A small network was shown many inputs. Here are its activations along a few directions, one row for each input.
In each table, some parts of the input vary, and every possible input appears once, in random order.
A made-up example of a description, with smaller parts first: one of 6 places along a line, together with either a single point or one of 9 places around a ring or (one of 3 separate values, together with one of 8 places around a ring).
Shared parts are said once, and a part with two or three values counts as separate values.

Other details of the inputs shift rows strongly along three fixed directions, in all tables alike. That doesn't count.

Rows:
x1:  1.84  8.24 -0.69  2.64  0.62 -2.12 -0.88 -2.50 -0.82  4.74 -2.14  1.63
x2:  0.45 -3.13  0.74 -2.37 -0.58  0.92  0.88  2.38  4.49 -2.62 -1.62  1.16
x3:  2.52  6.05 -4.15 -2.99 -0.72 -1.72 -1.03 -2.45  7.61  0.13 -6.04 -0.87
x4: -1.98 -1.15  7.79  1.94 -0.82 -0.04  0.58 -3.36 -1.56 -0.04 -4.10  1.42
x5: -1.84 -3.61  3.88  2.78 -0.46  0.56 -1.92 -0.30 -6.94 -0.05  5.69  1.14
x6:  0.51  8.45  1.89  1.15 -1.77 -1.99 -1.37 -6.01 -0.63  1.02 -5.11 -0.12
x7:  0.85 -5.91 -1.05 -0.34  1.06 -0.80  0.75  8.00 -1.51  2.39  6.84 -0.05
x8:  1.61  7.56  0.46  1.26  0.65 -2.29 -1.91 -5.06 -1.06  2.15 -1.24 -1.85
x9: -2.08 -0.29  3.31  2.73  0.30  2.46  0.76 -1.96 -2.38 -0.74 -2.41  2.17
x10: -0.60 -4.60 -2.85 -0.66  1.22  0.73  1.49  4.23 -1.74 -1.41  5.36 -0.28
x11:  2.08  2.93 -7.36 -0.97  1.50 -0.76 -2.64  1.70  1.37  1.79  5.03 -3.86
x12:  0.68 -2.23  1.37 -2.49 -0.19  0.85  1.65  1.61  4.55 -3.23 -5.34  1.23
x13: -2.33 -0.71  7.22  1.87 -2.74  0.25  0.57 -3.07 -2.15 -0.71 -4.75  1.85
x14:  0.76 -2.94  2.61 -4.08 -2.33 -2.55  0.31  0.62  4.14 -2.84 -5.67  0.93
x15:  0.30 -3.69 -2.18 -2.99  0.69  0.39  1.19  4.21  2.91 -1.88 -0.27 -1.24
x16: -3.58 -2.93  2.27  4.00  1.30  3.20  0.48  0.23 -6.78  0.09  4.58  1.62
x17:  2.21  2.53 -7.61 -0.84  1.84 -0.55 -2.37  1.91  0.43  1.60  4.88 -4.08
x18: -1.49  4.35 -4.48  4.06  1.06 -0.19 -1.09 -3.26 -4.79  3.07  4.09 -0.47
x19: -0.25 -2.50  1.43 -0.27 -0.09  1.55  0.45  1.34  1.76 -1.89 -0.81  1.05
x20:  1.62 -3.80  2.90 -4.39 -1.12 -0.49  1.99  1.58  3.09 -1.09 -2.66 -1.46
x21: -2.27  0.09  6.11  2.54 -1.71  2.54  0.52 -4.26  1.04 -1.14 -5.23  4.48
x22:  1.59  5.32 -0.63  1.86  0.88  0.02 -2.03 -3.79 -5.20  3.84  4.99 -3.00
x23: -0.37 -4.30 -1.96 -2.65  0.49  0.32  1.96  3.90  1.93 -1.93 -0.10 -0.51
x24:  0.59 -3.42 -3.17 -2.89  0.20 -1.01  2.84  3.61  2.77 -2.67  0.17  0.34
x25: -3.07 -4.04  2.52  4.34 -0.17  3.37 -1.52 -0.22 -4.44  1.09  6.19  1.48
x26:  2.27  3.74 -8.35 -3.23  0.88 -2.65  0.33  0.92  3.89  0.34 -0.32 -2.70
Each input here is: one of 2 separate values, together with either a single point or one of 4 places along a line or one of 8 places along a line.
The inputs of x16 and x23 match in every part but the choice among 2 separate values. If x5 is changed in the same way as x16 into x23, which row does it become?
> x14
Which other rows does x9 become when the place on the line of 8 takes its other values? List them by row number.
> x2, x10, x12, x16, x19, x21, x24
Which other rows does x13 become when the choice among 2 separate values takes its other values? List them by row number.
> x6

Rows:
x27:  1.35  5.33 -3.92  0.14  0.38 -1.78 -0.67 -1.37  1.42  2.14 -1.35 -0.37
x28:  1.03 -6.74 -1.80 -4.18  0.51 -0.02  2.26  6.61  2.67 -2.16  2.16 -1.54
x29:  0.19 -0.68  0.98 -2.27 -0.92 -0.80  1.89  0.47  3.63 -2.32 -5.74  1.69
x30: -0.60 -2.39  1.17 -0.61 -0.45  1.00  0.10  0.30  0.19 -1.19  0.10 -0.32
x31: -1.22 -6.41  0.86  0.46  1.08  2.29  0.56  4.66 -2.65 -0.76  5.93 -0.31
x32: -2.17 -0.90  3.95  2.48 -1.18  1.27 -0.26 -2.30 -1.40 -0.15 -1.86  2.69
x33:  0.08  3.24 -3.99  2.86  1.34  0.06 -2.75 -0.80 -3.97  2.64  6.56 -1.21
x34:  0.23 -0.73  2.33 -1.81 -0.68  0.07  2.46 -0.04  4.34 -1.25 -6.83  1.66
x35: -1.15 -6.52  0.96  0.93  0.81  2.13  0.10  4.37 -2.42 -0.73  6.27  0.33
x36: -2.03 -3.41  2.35  1.55 -0.03  1.19  0.50  0.38 -2.67 -1.09  1.50  1.70
x37:  3.09  4.43 -5.65 -3.02  0.11 -2.49 -0.35  0.98  4.98  0.09 -2.11 -1.25
x38:  1.20  6.45  0.89  2.73 -0.10 -2.45 -4.45 -3.96 -5.61  4.86  4.01 -2.99
x39:  3.74 -1.99 -7.97 -5.05  0.96 -1.77 -1.09  6.55  4.49 -0.41  6.54 -4.24
x40:  0.71  4.48 -2.72  1.59  0.89 -0.02 -1.55 -1.31 -0.68  2.09  1.39 -0.57
x41:  2.89 -3.59  4.10 -4.90 -1.48 -2.57  1.37  3.02  2.47 -1.68 -0.85 -1.22
x42: -3.28  0.75  4.55  4.25 -0.93  1.52 -0.65 -4.69 -4.26  0.64 -1.42  2.77
x43: -0.16 -0.79  1.90 -2.14 -0.95 -0.46  2.27 -0.42  3.58 -2.66 -6.65  1.36
x44: -1.92 -4.88  1.29  2.47  0.72  2.71 -1.06  2.00 -4.87  0.56  7.78 -0.55
x45:  0.12 -0.79  2.32 -2.26 -0.88  0.21  1.71 -0.88  4.10 -2.61 -6.55  1.08
x46:  1.81  5.53 -4.09 -0.46  0.94 -0.77 -1.59 -1.87  1.58  1.38  0.15 -2.00
x47: -0.79 -2.55  0.86 -0.53 -0.59  0.34  0.33  0.26 -0.13 -1.35  0.27 -0.18
x48: -2.30 -0.53  4.53  2.39 -0.33  2.03  0.98 -2.60 -1.99 -0.56 -3.16  2.13
x49: -1.19  0.52  2.21  0.74 -0.67  0.40  0.74 -2.49  0.03 -1.28 -3.56  1.32
x50: -2.82  1.29  3.37  4.58 -0.04  1.33  0.42 -3.91 -4.98  1.41 -1.04  1.99
x51:  1.54  5.44 -4.95 -0.39  0.68 -2.25 -0.65 -1.30  0.67  1.97 -0.39 -1.32
x52:  1.67  5.44 -3.56  0.42  0.80 -1.18 -0.63 -1.68  1.47  2.41 -1.16 -0.65
What do these inputs look like to the network?
> either one of 2 separate values or (one of 4 places along a line, together with one of 6 places around a ring)
Which other rows does x48 become when the place on the line of 4 takes its other values? List them by row number.
> x28, x30, x45
Which other rows belong to the same alternative as x41? List them by row number.
> x38
